These are the activations of a small neural network, seen along a few directions. Each row is one input.
In each table, some parts of the input vary, and every possible input appears once, in random order.
Descriptions start from the smaller parts, as in this example, which fits no table here: line(4) and (point or ring(11) or (values(2) and ring(8))).
Shared parts are said once, and a part with two or three values counts as separate values.

Table:
r1: [ 14  -2  16 -18  -4  -8 -14   0  -8 -23   4]
r2: [-16  -1  -9  20   4   6  15 -11  13  25 -11]
r3: [-20   0  -7  17   3   3  17  -8  10  25 -10]
r4: [-15   2 -12  18   1   7  16  -7   8  25  -5]
r5: [ -9   2 -15  18   4  14  16  -3   7  25  -3]
r6: [ -2  -7  33 -23   6 -18  -9   0  -4 -20 -15]
r7: [ 10  -1  17 -20  -5 -11 -12   3 -10 -23   6]
r8: [ 29  18 -83  34 -11  33 -11  34  -7   4  49]
r9: [  9  -4  21 -19  -2 -11 -13  -2  -5 -22  -1]
r10: [-13   0 -10  17   6  10  17  -5   9  26  -9]
r11: [-18  -1  -5  16   7   6  18  -6  11  26 -14]
r12: [-12   1 -13  21   2  10  14 -10  11  25  -6]
r13: [ 12  -3  20 -22  -1  -7 -12   5 -10 -22   2]
r14: [ 47  12 -42 -11 -17   5 -37  42 -22 -44  47]
r15: [ -3   4 -23  23  -1  17  12  -6   7  24   6]
r16: [ -7   2 -18  22   1  13  13  -8   9  25   0]
r17: [ -6   5 -22  20  -2  14  14  -3   4  24   7]
r18: [-11   3 -17  19   0  11  15  -5   6  25   1]
r19: [  3  -6  29 -23   4 -15  -9   1  -5 -21  -9]
r20: [  7  -4  24 -22   2 -11 -10   3  -7 -21  -4]
r21: [  6  -2  22 -21  -3 -14 -11   1  -8 -22   0]
r22: [ -1  -7  30 -20   2 -18 -11  -5  -2 -21 -12]
r23: [  1  -4  27 -22   0 -18 -10  -1  -6 -21  -6]
r24: [  4  -5  25 -20   0 -15 -12  -4  -3 -22  -7]
r25: [ -4  -5  31 -22   2 -21  -9  -2  -4 -21 -11]
r26: [ -4   3 -20  19   2  18  15  -1   5  25   3]
What do these inputs look like to the network? -> values(2) and (point or (values(3) and line(4)))
The inputs of r16 and r9 match in every part but the values(2) part. If r3 is changed in the same way as r16 into r9, which row does it become? -> r25
Which other rows does r22 become when the values(3) part takes its other values? List them by row number. -> r6, r25
Which other rows does r12 become when the values(3) part takes its other values? List them by row number. -> r4, r10

Table:
r27: [-11   5 -44  15   9 -12 -18  45   2 -11   2]
r28: [ 40  12 -13   2 -24  32   0 -19 -17  -1  47]
r29: [ 39  -1  27 -33 -13  -1 -25  -9 -19 -41  22]
r30: [ 34   8  -2  -1 -20  34   9 -25 -15   8  38]
r31: [  2  14 -76  48  -7  26   5  17   9  29  26]
r32: [ 31   6   4  -2 -17  35  14 -28 -13  13  32]
r33: [ -1  -3   6 -27   4 -41 -35  38  -8 -49  -7]
r34: [-17   2 -31  13  14 -11  -8  38   5  -2  -9]
r35: [ -8  -6  19 -28   8 -40 -25  32  -5 -40 -19]
r36: [-17  -8  59   3  -5  24  50 -80   8  52 -16]
r37: [  2  -2   0 -26   1 -42 -39  40  -9 -54  -2]
r38: [-14   3 -38  14  12 -11 -13  42   4  -7  -3]
r39: [-56  -5  -4  49  14  15  56 -46  37  81 -41]
r40: [-15 -18  95 -30   3 -11  19 -66   6   8 -37]
r41: [ -8   9 -58  45   0  28  20   7  14  43   8]
r42: [-25  -2 -18  12  19 -10   2  31   9   8 -22]
r43: [ 33  -4  39 -35  -9   0 -15 -15 -16 -32  12]
r44: [ -5  11 -64  45  -2  28  15  11  12  38  15]
r45: [-56 -19  76 -24  22 -52   9 -20  18  -1 -69]
r46: [-21   0 -25  13  17 -11  -3  35   7   3 -16]
r47: [ 27   4  11  -3 -15  36  19 -31 -11  18  26]
r48: [ 42   1  21 -31 -15  -2 -29  -6 -20 -46  27]
r49: [ -4  -5  12 -28   6 -40 -30  35  -6 -45 -13]
r50: [ 29  -6  46 -36  -7   0 -10 -18 -14 -27   6]
r51: [-12   7 -51  44   2  28  25   3  16  47   2]
r52: [-69 -13  31  18  31 -24  32 -18  31  42 -65]
r53: [ 36  -3  33 -34 -11  -1 -20 -12 -17 -37  17]
r54: [ -1  12 -70  46  -5  27  10  14  10  34  20]
r55: [ 37  10  -8   1 -22  33   4 -22 -16   4  43]
r56: [-12  -8  25 -29  11 -39 -20  28  -3 -35 -25]
What do these inputs look like to the network? -> ring(5) and (point or line(5))
The inputs of r41 and r46 match in every part but the ring(5) part. If r31 is changed in the same way as r41 into r46, which row does it become? -> r27
Which other rows does r45 become when the ring(5) part takes its other values? List them by row number. -> r36, r39, r40, r52
List by row number the other rows that have the ring(5) part in common with r36. -> r28, r30, r32, r47, r55
List by row number the other rows that have the ring(5) part in common with r56. -> r33, r35, r37, r45, r49

Table:
r57: [ 34  -5  39 -61  -3 -35 -48  33 -28 -79   9]
r58: [-11  -6  35  -5  -1   3  21 -36   5  19 -14]
r59: [-30  -4   0  21  12   4  24 -12  17  36 -25]
r60: [ 20   9 -36  11  -7  15 -10  16  -7  -5  28]
r61: [-24  -4  12  13   9   5  23 -20  12  30 -21]
r62: [ 36   6 -13  -7 -16  16 -12   1 -13 -16  32]
r63: [-14 -18  85 -54   9 -54 -22 -12  -4 -48 -39]
r64: [-18  -5  24   4   5   4  22 -28   8  25 -17]
r65: [  4  11 -61  27  -4  11  -6  31   1   7  21]
r66: [-37  -3 -13  28  14   2  26  -4  22  41 -29]
r67: [ 28   8 -24   2 -11  16 -11   8 -10 -10  30]
r68: [ 12  10 -49  19  -5  14  -8  23  -3   1  25]
What do these inputs look like to the network? -> values(2) and (point or line(5))
The inputs of r60 and r61 match in every part but the values(2) part. If r67 is changed in the same way as r60 into r61, which row does it become? -> r64
Which other rows does r57 become when the values(2) part takes its other values? List them by row number. -> r63

Table:
r69: [ 2  0  3 -2 -3 -1 -2 -4 -1 -3  2]
r70: [-2 -1  8 -3  0 -2  2 -5  1  1 -4]
r71: [-7  1 -9 11  2  5  7 -1  5 13 -3]
r72: [  1   2 -10   7   0   7   4   2   1   8   3]
r73: [ 3  0 -1  0  0  4  1  0 -1  2  2]
r74: [ -9   2 -16  16   3   7  10   1   6  18  -2]
r75: [-4  0 -1  5  1  2  5 -3  3  7 -3]
r76: [ 5 -1  8 -7 -1  0 -2 -2 -4 -5  2]
r77: [ -5   4 -22  17   0   8   6   3   5  14   4]
r78: [ 21 -13  78 -73  -1 -49 -43   7 -23 -80 -11]
r79: [ -2   3 -14  12  -1   6   4   0   3   9   4]
r80: [ -2   3 -17  12   1  10   6   5   3  13   3]
r81: [ 0  1 -6  5 -2  3  1 -2  2  4  3]
What do these inputs look like to the network? -> point or (values(3) and line(4))
